Each row below holds a small network's activations on one input, seen along a few directions.
In each table, some parts of the input vary, and every possible input appears once, in random order.
A made-up example of a description, with smaller parts first: one of 4 places along a line, together with either a single point or (one of 2 separate values, together with one of 5 places around a ring) or one of 11 places around a ring.
Shared parts are said once, and a part with two or three values counts as separate values.
(in the rows, 128 means zero)

Other details of the inputs vary at random and push rows far along two fixed directions, the same in every table; ignore that.
These rows show it; all are for the same input, with only those details redrawn:
[180 112 202 179  68 158 140 168  69 126 153]
[135 226  65 126 117  77  86 174 110 137 100]
[122 117 141 129 190 165 100  97 159 151 130]

Table:
R1: [110 229  54 142 119  66 145 162 113 125  96]
R2: [ 90  91 143  86 154 143 124  75 163 121 109]
R3: [ 93 116 109 140 175 171 182  87 175 138 128]
R4: [103 109 104 120 175 175 176  91 165 152 132]
R5: [122 174  39 100  95  53 108 159 109  96  81]
R6: [ 94  91  97 105 168 160 168  93 160 160 154]
R7: [107  97 137 114 194 127 117  85 138 157 153]
R8: [ 96  88 128  88 161 151 124  71 153 105 118]
R9: [165  72 194 143  34 131 171 154  84 105 120]
R10: [108 113 125 124 192 158 153  87 151 153 131]
R11: [149 199 104  52 141  17 109 236 169  53 128]
R12: [171  96 180 162  51 132 192 141  72 122 171]
R13: [128 105 135 116 172 145  99  79 169 145 147]
R14: [148  86 197 136  36 141 163 144  69  86 138]
R15: [ 99  91 130 115 168 164  84 116 172 155 148]
R16: [169  65 186 150  38 130 167 154  83 101 120]
R17: [109  97  98 107 156 156 174  73 176 146 149]
R18: [114 190  44  89  90  65 107 153 106  88  90]
R19: [155 111 202 201  53 168 137 183  98 108 144]
R20: [112 124 146 149 190 161 106  93 169 137 126]
R21: [107 110 136 130 175 179  92 114 178 147 126]
R22: [113  99 135 114 183 150  92  99 154 158 153]
R23: [179  98 198 167  61 116 163 137  65 118 171]
R24: [163  68 175 151  44 138 161 147  68  78 141]
R25: [163 117 209 200  79 132 170 151  64 110 149]
R26: [113  98 130 117 156 159  91  97 188 141 143]
R27: [111 203  43 108 111  55 131 167  97 147 123]
R28: [ 96  84 140  86 154 139 127  78 170 130 103]
R29: [116 115 143 129 201 142 125  83 143 149 131]
R30: [112  65 120 103 166 136 123  83 163 119 102]
R31: [135 226  65 126 117  77  86 174 110 137 100]
Q: What do these inputs look like to the network?
A: either a single point or one of 10 places around a ring or (one of 4 places along a line, together with one of 5 places along a line)
Q: Which other rows does R4 become when the place on the line of 5 takes its other values? List them by row number.
A: R10, R21, R29, R31
Q: A walk changes only the place on the ring of 10. It starts at R9 and steps to R16. List the rest of the walk in order.
A: R30, R5, R24, R18, R8, R14, R2, R28

Table:
R32: [116 155  89  98 170 106  99 119 168 136 119]
R33: [123 103 150 142 134 173 141 113 132 134 145]
R34: [158 180 125 147  40  78 114 191  73 103 118]
R35: [104 129 117  98 189 142 105 104 174 129 123]
R36: [132 102 164 145 144 148 138 103 129 125 143]
R37: [ 98 124  75  63 148  91 132 102 163 103  97]
R38: [124 101 157 144 143 164 147 118 130 139 136]
R39: [131 158  84 108  43  66 169 164  85 101 105]
R40: [147 171 116 150  77  99 138 161  93 129 114]
R41: [100 163  78 101 168 107  88 133 162 128 100]
R42: [106 160  78 104 165 103  88 128 164 131  93]
R43: [145  89 156 150 115 164 146 120 110 141 152]
R44: [140  93 161 159 115 168 149 121 115 134 135]
R45: [138  92 155 137 148 148 140 115 129 135 151]
R46: [135  95 153 137 141 155 143 111 127 148 146]
R47: [135  95 161 157 118 172 150 127 113 132 142]
R48: [103 124 116 103 179 137  96 103 184 135 126]
R49: [127  96 157 137 141 155 139 109 120 148 143]
R50: [142 100 175 149 122 153 151 128 125 124 158]
R51: [126 119 144 121 156 137 113 102 145 124 127]
R52: [122 143 123 113 146 116 106 123 131 125 122]
R53: [127 130 112 113 140 117 101 133 140 132 125]
R54: [158 168 128 162  37 110 148 187  72 121 140]
R55: [149 173 126 155  64  97 139 164  78 125 124]
R56: [137  96 158 140 144 148 142 115 139 134 154]
R57: [139 140 142 146  96 130 146 148 112 134 141]
R58: [132 109 135 113 160 137 116 115 145 134 135]
R59: [114 169  82 101 168 100  94 117 162 128  97]
R60: [127  94 148 140 137 164 135 106 119 145 144]
R61: [147  96 174 155 123 151 148 119 119 122 141]
R62: [126 140 121 140 113 131 126 126 106 135 131]
R63: [121 149 103 104 154 108 102 128 134 133 118]
R64: [129 116 146 141 142 143 141 133 125 124 135]
R65: [ 99 167  80  96 163 109  87 131 166 127 108]
R66: [129 117 151 138 137 134 132 119 117 127 141]
R67: [133 102 172 148 118 165 153 127 118 133 149]
R68: [ 91  87  98  68 158 117 128  84 177 106 105]
R69: [145 110 159 153 118 139 148 139 112 122 133]
R70: [124 102 162 140 139 155 138 103 121 142 141]
R71: [108 163  80 104 161 101  85 119 166 129  95]
R72: [131 137 122 121 143 122 116 134 138 124 111]
R73: [133  99 150 150 132 165 139 101 131 137 133]
R74: [100 164  83  98 164  99  79 119 154 132 106]
R75: [133  99 155 141 136 154 145 111 138 147 149]
R76: [103 158  78  94 166  99  81 124 153 138 107]
R77: [143  93 159 154 111 163 148 120 121 140 155]
R78: [140  95 170 156 120 160 154 124 116 137 134]
R79: [132 175  97 143  94 105 122 142 101 128 118]
R80: [123 135  84 107  65  92 164 139 102 103 110]
R81: [152 154 136 140  82 109 131 182  90 109 123]
R82: [120  84 130 103 113 118 172 109 129  99 127]
R83: [120 113 133 124 165 136 125 109 134 138 138]
R84: [118 146 117 125 145 125 128 134 137 124 132]
R85: [152 190 111 130  67  81 122 191  96 111 125]
R86: [152 177 105 133  61  77 111 192  98 117 123]
Q: What do these inputs look like to the network?
A: one of 5 places along a line, together with either a single point or one of 10 places around a ring
Q: Changing only the place on the line of 5 turns R63 into R76. The same change can be made to R81. Which row results?
A: R41
Q: Changing only the place on the line of 5 turns R54 into R50. The same change can be made to R62. Which row results?
A: R66
Q: Which other rows does R40 become when the place on the ring of 10 takes its other values? List them by row number.
A: R38, R46, R49, R55, R57, R67, R70, R75, R78
